These are the activations of a small neural network, seen along a few directions. Each row is one input.
Each table varies a few parts of the input and shows all the possible inputs, shuffled.
A made-up example of a description, with smaller parts first: ring(5) and (point or line(11) or (values(3) and line(4))).
Shared parts are said once, and a part with two or three values counts as separate values.

Rows:
row 1: [-16,12,-27,14,-14,-22,8,13,2,1,-8,-7]
row 2: [6,-15,39,-35,-4,28,-17,-18,23,31,15,20]
row 3: [-14,11,-25,11,-18,-21,8,10,2,4,-8,-14]
row 4: [32,9,36,-4,10,35,-32,-48,42,15,21,5]
row 5: [10,-3,-13,-1,20,-7,7,4,-33,-19,-3,1]
row 6: [-18,-5,-25,11,-16,-8,3,17,-17,-8,-8,-6]
row 7: [16,8,-16,0,28,-15,16,-9,-13,-7,-2,-7]
row 8: [12,2,-7,-3,23,-6,11,7,-26,-13,-3,-5]
row 9: [9,3,-26,-1,26,-7,5,-11,-30,-14,-3,-2]
row 10: [8,3,-24,2,32,-11,7,-11,-20,-14,-9,-3]
row 11: [-18,-4,-22,14,-12,-11,6,17,-7,-9,-14,-6]
row 12: [9,-3,-10,3,24,-11,9,5,-23,-19,-9,0]
row 13: [-10,-1,-4,13,-4,-15,17,24,-7,-10,-6,4]
row 14: [20,2,54,-1,-9,36,-27,-30,41,8,18,11]
row 15: [-7,-2,-2,11,-8,-14,17,21,-8,-7,-6,-3]
row 16: [-12,2,-16,12,-16,-15,14,18,1,-2,-7,-10]
row 17: [-1,-6,-7,2,5,-6,11,14,-29,-21,-6,6]
row 18: [12,8,-20,-3,29,-6,11,-8,-23,-8,-3,-9]
row 19: [-11,-3,-4,8,-6,-4,11,24,-19,-8,-7,-5]
row 20: [-16,1,-18,9,-14,-6,8,21,-10,-3,-9,-12]
row 21: [-15,-4,14,-30,-25,19,-26,-20,37,40,15,2]
row 22: [3,6,39,6,-27,33,-32,-26,52,14,19,0]
row 23: [2,0,0,6,9,-15,21,18,-11,-17,-6,8]
row 24: [5,-1,2,3,5,-14,21,15,-12,-14,-5,1]
row 25: [-18,9,-29,8,-16,-12,2,13,-9,3,-9,-15]
row 26: [16,-13,33,-37,9,27,-20,-25,22,33,16,17]
row 27: [17,-8,20,-38,16,27,-20,-36,24,38,17,13]
row 28: [-8,-15,37,-29,-15,26,-19,-13,26,35,15,14]
row 29: [-15,3,-17,14,-12,-17,14,21,1,-5,-8,-3]
row 30: [12,10,-18,2,31,-16,16,-6,-13,-10,-3,0]
row 31: [-13,-8,-10,10,-8,-6,6,20,-26,-13,-7,1]
row 32: [-20,5,-32,14,-14,-17,-1,9,-6,-3,-14,-10]
row 33: [16,3,-3,1,20,-15,17,6,-16,-11,-2,-3]
row 34: [1,13,30,4,-29,29,-37,-31,54,18,19,-4]
row 35: [-14,-8,-8,13,-4,-9,8,20,-15,-13,-13,1]
row 36: [8,3,52,5,-20,35,-30,-26,44,13,19,6]
row 37: [-19,4,-35,11,-18,-13,-4,9,-16,-3,-9,-9]
row 38: [-2,-7,-4,6,9,-10,12,15,-18,-20,-13,5]
row 39: [-14,-12,24,-29,-23,24,-21,-15,34,36,16,6]
row 40: [13,4,-5,3,24,-17,17,9,-15,-14,-3,4]
row 41: [1,-2,-1,1,7,-4,15,18,-22,-15,-6,-1]
row 42: [31,4,49,-3,4,34,-31,-36,39,11,20,8]
Q: Changing only one part turns row 4 into row 42. The same change can be made to row 18. Which row results?
A: row 8
Q: What do these inputs look like to the network?
A: line(6) and (values(2) or ring(5))
Q: A walk changes only the line(6) part. It starts at row 37 and steps to row 6. List the rest of the walk in order.
A: row 31, row 17, row 5, row 9

Rows:
row 43: [24,17,5,12,17,1,0,-21,17,-5,8,-6]
row 44: [-13,-3,-55,-3,20,-36,32,31,-52,-18,-22,-6]
row 45: [0,-15,10,-28,2,8,0,1,-7,20,4,11]
row 46: [22,11,6,11,13,5,-8,-22,10,-10,7,0]
row 47: [-16,-2,8,6,-27,12,-13,4,10,2,4,-2]
row 48: [-13,-6,16,3,-28,6,-5,15,11,6,3,2]
row 49: [-4,-10,2,-24,4,13,-9,-10,-8,15,6,6]
row 50: [14,-5,34,-1,12,3,9,5,6,-9,3,13]
row 51: [-7,16,-6,12,-19,-2,-7,-7,27,10,0,-13]
row 52: [14,0,21,4,10,16,-6,-9,-2,-14,5,7]
row 53: [5,6,-34,24,25,-35,35,28,-52,-45,-20,-11]
row 54: [4,9,-13,-17,13,-2,-4,-20,12,23,7,-6]
row 55: [18,2,13,9,13,14,-11,-16,4,-12,3,0]
row 56: [-27,4,-48,32,-10,-38,29,42,-36,-25,-24,-12]
row 57: [-9,10,-5,11,-24,1,-15,-8,21,5,1,-7]
row 58: [-1,-8,-5,-19,7,11,-14,-15,-2,16,2,1]
row 59: [-13,1,1,11,-25,10,-17,-2,15,4,-1,-7]
row 60: [17,-3,30,1,10,10,0,2,-1,-9,4,11]
row 61: [-16,-8,19,1,-26,0,5,18,19,6,2,5]
row 62: [-3,-17,13,-29,4,2,11,5,2,20,3,14]
row 63: [3,2,-11,-18,8,1,-12,-21,5,18,6,1]
Q: Changing only one part turns row 53 into row 44. The same change can be made to row 52. Which row results?
A: row 49
Q: What do these inputs look like to the network?
A: values(3) and (point or line(6))
Q: List by row number the other rows that have the values(3) part in common with row 59.
A: row 47, row 48, row 51, row 56, row 57, row 61
Q: Change only the values(3) part in row 46. List by row number the other rows that result.
A: row 57, row 63

Rows:
row 64: [-6,-8,16,1,-17,1,-7,6,14,5,2,12]
row 65: [-17,9,-36,8,-11,-29,27,26,-17,-3,-11,-14]
row 66: [-8,-3,10,7,-14,7,-11,-1,25,9,-1,2]
row 67: [-13,5,-2,-9,-25,11,-19,-7,14,21,8,-7]
row 68: [7,-8,13,-18,12,6,-1,-11,10,8,2,9]
row 69: [15,7,9,-5,-1,15,-18,-19,6,5,9,-6]
row 70: [0,6,13,9,-7,12,-12,-16,18,-2,6,-2]
row 71: [16,-3,25,-7,2,8,-1,-1,-2,-1,7,5]
row 72: [8,12,-24,15,15,-28,25,19,-27,-21,-11,-15]
row 73: [1,4,17,8,-3,12,-7,-7,18,-4,4,0]
row 74: [-1,-3,-22,12,13,-14,16,24,-46,-27,-15,-10]
row 75: [-14,2,4,-7,-22,10,-12,-5,18,22,6,-8]
row 76: [7,12,-30,8,27,-30,26,13,-26,-15,-8,-4]
row 77: [2,2,21,5,-4,9,-3,-3,14,-5,4,5]
row 78: [16,-4,20,-12,12,7,1,-7,-1,3,10,15]
row 79: [-4,11,-28,24,5,-30,25,17,-17,-26,-11,-11]
row 80: [15,0,14,-7,17,13,-2,-14,9,7,8,6]
row 81: [-8,0,6,8,-18,7,-16,-9,24,12,0,0]
row 82: [15,-2,18,-9,16,10,2,-10,6,6,8,11]
row 83: [-26,-5,-34,6,-13,-15,18,31,-34,-10,-15,-10]
row 84: [7,-3,-2,-17,6,10,-18,-26,9,12,7,4]
row 85: [-1,6,-33,0,24,-33,24,11,-22,-11,-14,-3]
row 86: [14,2,10,-6,13,13,-8,-22,8,10,10,4]
row 87: [-6,-5,14,3,-14,4,-6,4,20,8,-1,7]
row 88: [-2,-4,-26,7,23,-15,17,18,-46,-22,-13,1]
row 89: [14,4,3,-10,9,13,-16,-25,5,9,12,6]
row 90: [-10,-10,-30,-2,18,-17,15,16,-43,-18,-19,2]
row 91: [-12,-2,-26,21,2,-15,16,23,-34,-32,-14,-6]
row 92: [1,8,7,5,-11,13,-20,-18,15,-3,9,-1]
row 93: [-13,-4,11,-10,-19,7,-1,7,14,18,6,-1]
row 94: [15,0,23,-5,5,12,0,-3,5,2,4,0]
row 95: [-13,-7,13,-13,-22,4,-2,10,8,16,9,4]
row 96: [7,-11,14,-20,8,3,-1,-8,3,5,5,14]
row 97: [-10,6,-33,23,-6,-32,21,23,-10,-14,-16,-8]
row 98: [14,4,16,-1,3,15,-10,-15,9,6,7,-8]
row 99: [-19,-7,-31,20,-8,-18,12,29,-27,-20,-19,-3]
row 100: [-14,-1,8,-8,-19,9,-6,4,18,20,5,-6]
row 101: [15,2,19,-2,7,15,-5,-7,10,3,5,-6]
row 102: [2,-1,22,3,-8,6,-4,0,8,-8,7,10]
row 103: [5,-5,5,-14,10,9,-10,-22,12,13,5,2]
row 104: [-7,3,1,5,-21,9,-23,-12,20,11,2,2]
row 105: [6,-7,9,-15,14,9,-5,-15,14,10,3,4]
Q: Changing only one part turns row 95 into row 71. The same change can be made to row 65. Which row results?
A: row 72
Q: What do these inputs look like to the network?
A: line(6) and (values(2) or line(5))
Q: List by row number the other rows that have the line(6) part in common with row 92.
A: row 70, row 73, row 77, row 79, row 91, row 102
Q: A walk changes only the line(6) part. It starts at row 103 and steps to row 86. List the rest of the walk in order.
A: row 98, row 70, row 81, row 75
Q: Change only the values(2) part in row 97. List by row number the other rows that result.
A: row 99
Q: A walk changes only the line(5) part. It starts at row 89 and steps to row 86. List the rest of the walk in order.
A: row 80, row 82, row 78
